A small network was shown many inputs. Here are its activations along a few directions, one row for each input.
Each table varies a few parts of the input and shows all the possible inputs, shuffled.
Descriptions start from the smaller parts, as in this example, which fits no table here: one of 4 places along a line, together with either a single point or one of 11 places along a line or (one of 3 separate values, together with one of 5 places around a ring).
Shared parts are said once, and a part with two or three values counts as separate values.

Other details of the inputs shift rows strongly along three fixed directions, in all tables alike. That doesn't count.

Rows:
row 1: [  5 -38   3 -37  40  14  66   0  25 -60   6 -15]
row 2: [  5   6  -6   6 -21  19 -14  -9   7   3 -14  23]
row 3: [ 30 -11   5 -36  33   7  75  -5 -17 -27 -23  -9]
row 4: [  3   0   6  18   4  22  32  12   6 -14 -11  -2]
row 5: [ -1  -2   7  12  20  38  62  -4   2 -40 -11   7]
row 6: [-29 -25   3 -19  26 -18   2  25  21 -32  29 -13]
row 7: [-38  -9  -2  11   8  -3 -20  11   8 -21  22 -14]
row 8: [-12  19  -7  49 -15  25 -17  -8  -1  13 -12  16]
row 9: [-53   7   7  33 -12 -17 -60  16  16   0  22  -9]
row 10: [ -6  20  19  48 -43  42 -17 -22  -1  24  29  -5]
row 11: [-44  -7   8  33 -14 -17 -57  19  29   9  17 -13]
row 12: [-20 -28  -4   8  28  42  44 -11  24 -64  14   1]
row 13: [-11  21   6  33 -24 -11 -43  14   0  43 -14  -5]
row 14: [-10 -18  18 -35  30 -24  33  -6  -6 -20  67 -44]
row 15: [ -3  -5   5  -5   5  28  19   8   5 -30  -5   2]
row 16: [-51   7   9  53  -5 -25 -42  22  21  10  21 -17]
row 17: [ -6   6  12  41 -32  41   0 -32  16  13  37   3]
row 18: [ 78  31 -12   0 -38  42  28 -44 -41  35 -75  53]
row 19: [  7   3  -3  16   0  30  30  -5  12  -7 -14  21]
row 20: [  5 -25   2 -61  36 -37  22  29  -2 -30  16 -31]
row 21: [-16  -2  -1  34 -21  16 -21  -3  27  -7   0  10]
row 22: [ 24  44  -5  19 -47   3 -49   2 -30  67 -41  28]
row 23: [-25  -3   6  37  13   2   8   8  21 -21   9  -7]
row 24: [-44   2  18  44 -25 -11 -51   1  21  30  71 -23]
row 25: [ 28  25  -7  11 -21  16  -3 -21 -17  29 -36  35]
row 26: [ 42   6  -3 -17 -10  24  25 -23 -21 -16 -37  19]
row 27: [-11  15   6  21 -33  -6 -58   8   1  30 -13  -4]
row 28: [  9   2   5  20  -9  18  14   0   3  12 -23  10]
row 29: [-39   6   8  73 -31  29 -46 -16  34  -3  -2   9]
row 30: [  7 -26   4  -9  15  29  49   2  13 -48  -3   3]
row 31: [ 49  -2 -14 -65   7   9  29  -1 -39  -3 -28   6]
row 32: [ 26 -10   1 -66  21 -34  16   1 -26  -8 -13 -18]
row 33: [ 27  -2  -6 -36   8 -37   7  17 -17  24 -10   0]
row 34: [ 18   6   7 -19 -11 -13  -6 -32 -17  27  37  -9]
row 35: [ -8  -8  -7  38   5  56  44  -7  22 -25  -5  17]
row 36: [ 10  -9  -6 -58  35 -80 -11  15 -11  25   9 -24]
row 37: [ 25  14  -6 -42 -16 -47 -40   2 -35  32 -18  -2]
row 38: [ 41   4 -21 -65   9 -47  -6  15 -41  47 -15   5]
row 39: [  9   0   8  27 -10  55  27 -27   6 -34 -30  13]
row 40: [-15  -3  -4  -5  -3 -41 -46   5   9   8  13  -6]
row 41: [ 14  -4 -14 -62  31 -53   2  32 -27  21   8 -22]
row 42: [-18  -8   2 -11  38 -23  19  17  10 -24  18 -13]
row 43: [ 40  44 -19   7 -61  12 -66 -30 -46  62 -53  40]
row 44: [-18  -7  -5  -5  12 -53 -25  26  19  18  22 -15]
row 45: [ 10   8 -16 -13   4 -22 -14  -3 -16  28  -6   8]
row 46: [ 25 -15  -6 -55  32 -42  29  11  -3   7  -4 -14]
row 47: [-15   0   1  43   7  57  45  -8   5 -32  -8   9]
row 48: [-30   6  13   1  -3 -55 -55  -2   0  31  72 -37]
row 49: [ 73  26  -8 -42 -12  -9  16 -24 -50  42 -62  21]
row 50: [-23 -11   8  23  14  38  26  -6  23 -57   5   5]
row 51: [-32  -9   6  31  13  11  13  20  27 -18  15   2]
row 52: [-31 -20 -15 -32  21 -53 -39  27  17   0  39 -22]
row 53: [-12 -20  -8 -15  12   1   1  14   6 -18  14  -3]
row 54: [  8   0   0  19  -9  55  25 -28   8 -32 -22  30]
Each input here is: one of 6 places around a ring, together with either a single point or (one of 2 separate values, together with one of 4 places along a line).
Question: The inputs of row 1 and row 29 match in every part but the place on the ring of 6. If row 44 is changed in the same way as row 1 into row 29, which row does it become?
Answer: row 18
Question: The inputs of row 2 and row 54 match in every part but the place on the ring of 6. If row 17 is changed in the same way as row 2 into row 54, which row does it become?
Answer: row 34
Question: Which other rows does row 6 become when the choice among 2 separate values takes its other values? List them by row number.
Answer: row 51
Question: Which other rows agree with row 43 in the place on the ring of 6? List them by row number.
Answer: row 8, row 23, row 26, row 39, row 42, row 48, row 49, row 50
Question: Which other rows does row 20 become when the place on the line of 4 takes its other values? List them by row number.
Answer: row 15, row 27, row 31
Question: Which other rows agree with row 16 in the place on the ring of 6? List them by row number.
Answer: row 3, row 5, row 7, row 9, row 14, row 32, row 37, row 47

Rows:
row 55: [-19 -14   2  15   4  18  -9   0  15 -22  13 -10]
row 56: [-24 -11   6  17   8  16   4   1  16  -8  19  -2]
row 57: [-24  13   1  57 -34  56 -26 -17  17  -2  -8  13]
row 58: [-19  -9   8  -8   0 -33 -23   9   3   5  14 -18]
row 59: [ 39  13  -9   0 -16  34  20  -7  -6  -4 -66  45]
row 60: [-25 -11  11  20   4  30   6  -1  13 -26   7  -4]
row 61: [ -2  -9  -4 -33   5 -35 -10   3  -1   2  11 -20]
row 62: [ -6  -5   4  -7  10  10  20  -1 -11 -25   3   0]
row 63: [  7  -4  -3 -19  22 -40  -5   0  -5  11  17 -15]
row 64: [ -3  -6   1  -4  13   9  27  -3  -6 -13  12   6]
row 65: [ -3 -15 -13  -9  22  10  16  18  12 -22 -29  11]
row 66: [  5  -3  13  -7   4  13  24  10   4 -23   1  -8]
row 67: [ 39   5   4 -26  -1  11  37  -1 -13   4 -11  10]
row 68: [ -9  -6 -14 -10   5 -44 -30  27  10  15 -21   2]
row 69: [-16 -10   5  -5   3 -35 -16   7   7  17  23 -12]
row 70: [  5  -9  -6  -3  11   9  21  -6  -3 -16  15   4]
row 71: [  0  -9  -7 -12  11  17  20  -7   8  -9  12  -1]
row 72: [-12  -7  -4  -2  -1 -21 -10  -1  14  11  22 -10]
row 73: [  5  -3 -18 -10  15   0  14  16  -4 -16 -32  20]
row 74: [ 12  34 -16  29 -29 -12 -53   1 -13  49 -61  32]
row 75: [ 19   0  -5 -17  11  11  39   7 -17  -5   2   3]
row 76: [  1   7  -6 -19  14 -38  -9  -2  -5  21  14 -12]
row 77: [-18  -2   5  14   1  10   5  -4  26 -14  25   1]
row 78: [ 35  20   0 -14  -9  -8   3 -21 -31  37 -25  15]
row 79: [-16 -14  -1  18   7  16  -2  -1  19 -10  23  -4]
row 80: [  3  -6  16  -5   5  22  29  -7   4 -33  -2   4]
row 81: [ 19   3   1 -12  -6  23  11   3 -16   3 -19  -1]
row 82: [-40  14   1  70 -29  48 -22 -11  18 -15   6  12]
row 83: [-21   3  10  -1  13 -36 -22   7  -3   6  11 -20]
row 84: [-11  -7   2  -1   1 -31 -12  20   9  21  22 -19]
row 85: [  2  -4   3 -21  -2 -33 -13  18  -7  15   3 -22]
row 86: [-16   6   8   3  11 -33 -19  20  -2  10  10 -27]
row 87: [ 70  19 -20 -50 -14  23  41 -33 -50  20 -38  34]
row 88: [  0 -11  12 -14  17   2  31  -1  10 -20  17   1]
row 89: [ 16  29  -2  22 -34  -7 -51 -19 -21  41 -25  10]
row 90: [ 14 -10  -4 -34   1 -41 -20   1 -11  11   4 -16]
row 91: [ 20   1  -1 -19   7  19  38   5 -23 -18 -12   0]
row 92: [-20  -8   4  21   6  20   8  15  17  -4  19  -9]
row 93: [ 11  -9   4  -6   8   8  20  -8  11 -17  14   5]
row 94: [-11  12   9  41 -28  46  -5 -19  18 -18  -6  15]
row 95: [  8  -9   8 -10   5   9  13  -6   6 -29   5  -2]
row 96: [ -3   3  -2 -26  18 -37  -8   1  -7   2   8 -22]
row 97: [-20  -7   0  19   3  11  -5   1   6 -26  17  -5]
row 98: [  3  12  -4  36 -40  -1 -46 -16   2  42  -3  13]
row 99: [  7  28   1  23 -22 -15 -33   2 -14  53 -10   2]
Question: Describe the family of inputs behind these rows.
Answer: one of 5 separate values, together with either a single point or (one of 2 separate values, together with one of 4 places along a line)
Question: The inputs of row 87 and row 71 match in every part but the choice among 5 separate values. If row 82 is changed in the same way as row 87 into row 71, which row does it become?
Answer: row 57
Question: The inputs of row 59 and row 74 match in every part but the choice among 5 separate values. If row 94 is changed in the same way as row 59 into row 74, which row does it become?
Answer: row 96
Question: Which other rows does row 66 become when the choice among 5 separate values takes its other values? List them by row number.
Answer: row 81, row 85, row 86, row 91
Question: Which other rows does row 58 become when the choice among 2 separate values takes its other values? List them by row number.
Answer: row 69
